These are the activations of a small neural network, seen along a few directions. Each row is one input.
Each table varies a few parts of the input and shows all the possible inputs, shuffled.
Descriptions start from the smaller parts, as in this example, which fits no table here: one of 5 places around a ring, together with either a single point or one of 11 places along a line or (one of 3 separate values, together with one of 6 places along a line).
Shared parts are said once, and a part with two or three values counts as separate values.

Other details of the inputs vary at random and push rows far along two fixed directions, the same in every table; ignore that.

A family of inputs:
R1: [ 24  10  14  13  16  15  -6  30  18  13  23   7  -5   9   7 -18]
R2: [ -2 -19   0  -9 -13  18   6   3 -14 -18  -9  -3 -29 -10 -29  -1]
R3: [-22  29 -44  38 -22 -26 -21 -39 -23  27 -17  16   1  17  14  -5]
R4: [-28 -10  23 -14  -7   1   0  -5  10 -14   2  -9 -17  -5 -32   7]
R5: [ -1 -15  -3 -30 -28   2  14  -8 -15 -24  -6 -15 -13 -13  -4   0]
R6: [-17   5   6 -22 -21   0  20   3  -8 -29   0   2 -21  -8 -19 -11]
R7: [-40   0 -22  44 -25 -21  -9   6  -4  40  -5  16  19  -1  -4   7]
R8: [ 41 -10   6   5   9  18 -12  18  10  16  19  -9   6   3  21  -7]
R9: [ 35  -8   7  18  34  13  -9  15  15   0  17   1  -6   7  14 -18]
R10: [  2  -9  -6 -23  -4  13  10   2 -17 -23 -22   4 -15 -13 -26   8]
R11: [ 36  -2   9   1  17  -1   0   2  12  -6  17 -12  10   3  40 -16]
R12: [20 23 18 -9 22  4 -2 28 20 24 10 -1 16  4 15  1]
R13: [22 20 15  6 41 12 -1 17 16  0 10 12 10  9 14 -6]
R14: [-22   0  21 -29   3  -3   7  -8   7 -18 -12  -2  -4  -9 -28  15]
R15: [ 18  20  13   9  26  -4   7  17  18  -8  23   2   1  11  28 -24]
R16: [ 18   6  18  17  32  14  -7  18  22   4  26   8  -4  10   8 -17]
R17: [-19 -10  16 -27 -16  -5  14 -17  -5 -24   2 -22  -6  -4  -7   8]
R18: [ -8 -10   1 -15  -5   1  15 -11 -13 -42  -8  -7 -23  -8 -11 -10]
R19: [-33   0  22 -24  -9 -11  14  -8  -2 -25   1 -12 -12  -2 -12  -2]
R20: [  1 -20   0 -29   1   5   1 -16  -5 -30 -16  -8  -3 -14 -18  19]
R21: [ 31  -5  16  -1   8   7  -4  21  20  30  25 -12   8  12  19   3]
R22: [-16  27 -44  34  -7 -17 -26 -37 -18  36 -30  26   6  11   2  14]
R23: [-10 -12  15 -32  -3   3   9 -15   4 -18 -13 -14   0  -7 -22  26]
R24: [ 35 -14   8  13  22  11 -14   6  16   7  19  -8   5   2  24  -4]
R25: [-23   1 -46  44 -20 -13   9  -4 -27  15 -16  15  16  -5  14 -16]
R26: [ 36   6  14 -14  17   2  -3  18  13  23  12  -6  26   7  17   8]
R27: [ -1 -11   1 -18   8   8   6  -8 -11 -36 -20   3 -15 -11 -25  10]
R28: [-32 -14 -26  46 -16 -20  -9 -11   0  30  -5   3  26   5   4  17]
R29: [-14   3   2 -30  -4  10   9   6  -6 -21 -14  10 -13 -10 -30   6]
R30: [-27   2  17 -34 -23 -10  14   2  -8 -14   5  -6 -11  -7 -14  -3]
R31: [ 30   9  19  -9   3  -3   6  14   8  17  26 -16  19   6  32 -11]
R32: [-14  -9 -42  33 -17  -7  -5  -6 -22  27 -27  17  34  -5  11  17]
R33: [-20  17 -46  47 -18 -16 -32 -35 -11  39 -17  20  -7  14  -1   5]
Description of these inputs: one of 3 separate values, together with either a single point or (one of 2 separate values, together with one of 5 places around a ring).
Question: Changing only the choice among 3 separate values turns R32 into R5. The same change can be made to R12. Which row results?
Answer: R30
Question: Change only the choice among 2 separate values in R25. List by row number the other rows that result.
Answer: R18
Question: Which other rows agree with R2 in the choice among 3 separate values? List them by row number.
Answer: R1, R4, R7, R8, R9, R16, R21, R24, R28, R33

A family of inputs:
R34: [-38  -7   4  -6 -23  -9  10  -1  -5  -6   0   2  -9  -9 -27   3]
R35: [ 18   5  35 -14  20   6   3  14  21 -15  25 -13 -10   6   4 -11]
R36: [ 34   3  20 -19  26  16   7  14  14 -16  10  -7  -6  -1   4 -15]
R37: [ 39  -4  17 -24  23  14   2  12  13 -17  15  -3  -7  -1  11  -2]
R38: [ 26  11  31 -29  17   4   6   6  10 -10  15 -12  -3   4  11 -18]
R39: [  8   1 -28  40  10  -5 -10   8   5  22  -4  14  31  -1  24  -3]
R40: [-20 -13  -7  -1 -11   5   9  -5 -21 -18 -23   3  -8 -13 -22   1]
R41: [ 42  -4  20 -30  10  11   0  10   7  -3  16 -20 -10   3  11  -5]
R42: [-26 -15   0 -15 -24  -6   7  -8  -8   5  -8  -6   2 -10 -27  20]
R43: [  0   4 -24  -8  -9   5 -23 -42 -17  -3 -27   9 -37   3 -29  15]
R44: [-39 -12   3  -3 -18  -9   8  -2  -4 -12  -4   0 -11  -1 -25   4]
R45: [-32 -15  -2 -13 -16 -10   3  -3  -4  -9 -11   1   0  -6 -23  17]
R46: [-32  -1   2  -4 -12  -9  13 -10  -8 -17 -14  -3  -3  -6 -23  12]
R47: [  5  12 -24  44  13  -5   4   7  -5  20  -2  17  25   8  27  -6]
R48: [  1   6 -24  51   8  -5   0   8   0  19   8  17  17   9  28 -12]
R49: [ -7  15 -12  33  -1 -10  -8  14  11  37   2  14  31   2  25   6]
R50: [ 25   2  31 -25  22   5  -2  12  21 -12  18 -12   0   2   6   2]
R51: [  8  -3 -22  42  10  -1 -14  12  -5  25  -6  14  30   0  25  -5]
R52: [-18 -10 -16 -12 -21   0   4  -8 -15 -20 -12   4  -5  -8 -16  13]
R53: [ 32  10  20 -24  19  17   7  15   5 -17  16  -7  -7   8   8 -14]
R54: [-23  -8  -5 -16 -23 -14   2 -17 -10 -13 -13  -1  -1 -12 -13   8]
R55: [-25  -7 -10  -3 -26  -9   9  -6 -15 -17  -6  -2 -21  -8 -16  -5]
R56: [-26  -7 -12  -1 -24   1   9  -7 -15 -22  -5   3 -16  -4 -18  -1]
R57: [-31 -10   0 -16 -20 -10   5  -3  -6  -3  -8   3   2 -13 -25  16]
R58: [ 13  -4 -27  41   6  -1  -8   3   2  30  -5   5  30   3  22   1]
R59: [ 41  -4  18 -28  13  20   0  10   7  -8  17 -15  -5   8   8  -2]
R60: [ -9  17 -21  -5  -3   2 -16 -37 -19 -11 -28  17 -39   3 -30   2]
R61: [ 25   2  28 -30  21   8  -2   6  18 -11  17 -13  -2   0  15  -2]
R62: [ 23   6  32 -22  11   3   1   7  15 -12  25 -12 -11   4  12 -24]
R63: [ 19  27 -34  36  18  -4 -38 -20  -3  30 -12  27  -2  17  16  -3]
R64: [-23 -14 -12   4 -16   0   9  -8  -6 -22 -11   3 -15 -13 -22  -3]
R65: [-25  -8   0 -13 -29   0   7  -9  -2   3 -13  -5  -4 -11 -21  24]
R66: [  6   8 -26  34   0 -15 -10   9  -4  28   1   9  25   5  32  -5]
R67: [ 36  -3  29 -33  10   7  -2   0  12  -2  17 -20  -1   4  12  -6]
R68: [-23 -18  -6   5 -17   4   5  -4 -16 -20 -14   3 -17 -13 -22  -4]
R69: [ 13  -9 -21  43   6   3 -12   7  -7  32  -7   5  29   3  23  -1]
R70: [ 19  10  37 -30  20   7   8  21  14  -1  21  -8   0   3  -1 -10]
R71: [ 14  -2 -27  41   6  -1  -4   1  -3  29  -1   9  27   8  27   6]
R72: [ 28  -9  32 -30  17  11  -1  15  18   2  18 -18   0  10   1   3]
R73: [ 20  17  36 -28  15  13   8  20  21  -2  16  -7  -6   1   5  -6]
R74: [ 31  -3  28 -29  17  13   0   1  15  -3  17 -21  -2   4  13   2]
R75: [-23 -15  -1  -7 -18  -6   5 -15  -6  -8 -13 -11  -1  -6 -22  24]
R76: [-14  18  -8  43  -4  -9  -3  15  12  35  10  13  21   7  23  -8]
R77: [-36  -7   2  -9 -13  -8  12  -3  -9 -10 -13   0  -3  -1 -26   9]
R78: [-36  -6  -1  -3 -18  -7   9 -15  -6 -17  -5  -4 -13  -7 -13   3]
R79: [ 12  30 -31  47  16  -3 -33 -18  -3  28  -4  26 -12  20  15 -16]
R80: [-22  -2 -11  -9 -21  -8  13  -7 -20 -15 -16  -2 -13  -8 -16   1]
R81: [-10  17 -13  38  11 -10  -1   0  -1  26   0   7  30  10  30  -6]
Question: Changing only one part turns R53 into R52. The same change can be made to R47. Which row results?
Answer: R37
Question: Changing only one part turns R66 into R80. The same change can be made to R54. Which row results?
Answer: R38
Question: Describe the family of inputs behind these rows.
Answer: one of 4 places along a line, together with either a single point or one of 11 places along a line
Question: Change only the place on the line of 4 in R36. List by row number the other rows that result.
Answer: R39, R58, R64
Question: Change only the place on the line of 11 in R68. List by row number the other rows that result.
Answer: R34, R35, R44, R48, R55, R56, R62, R64, R76, R78
Question: Which other rows agree with R65 in the place on the line of 4? List them by row number.
Answer: R41, R42, R43, R58, R59, R67, R69, R71, R72, R74, R75
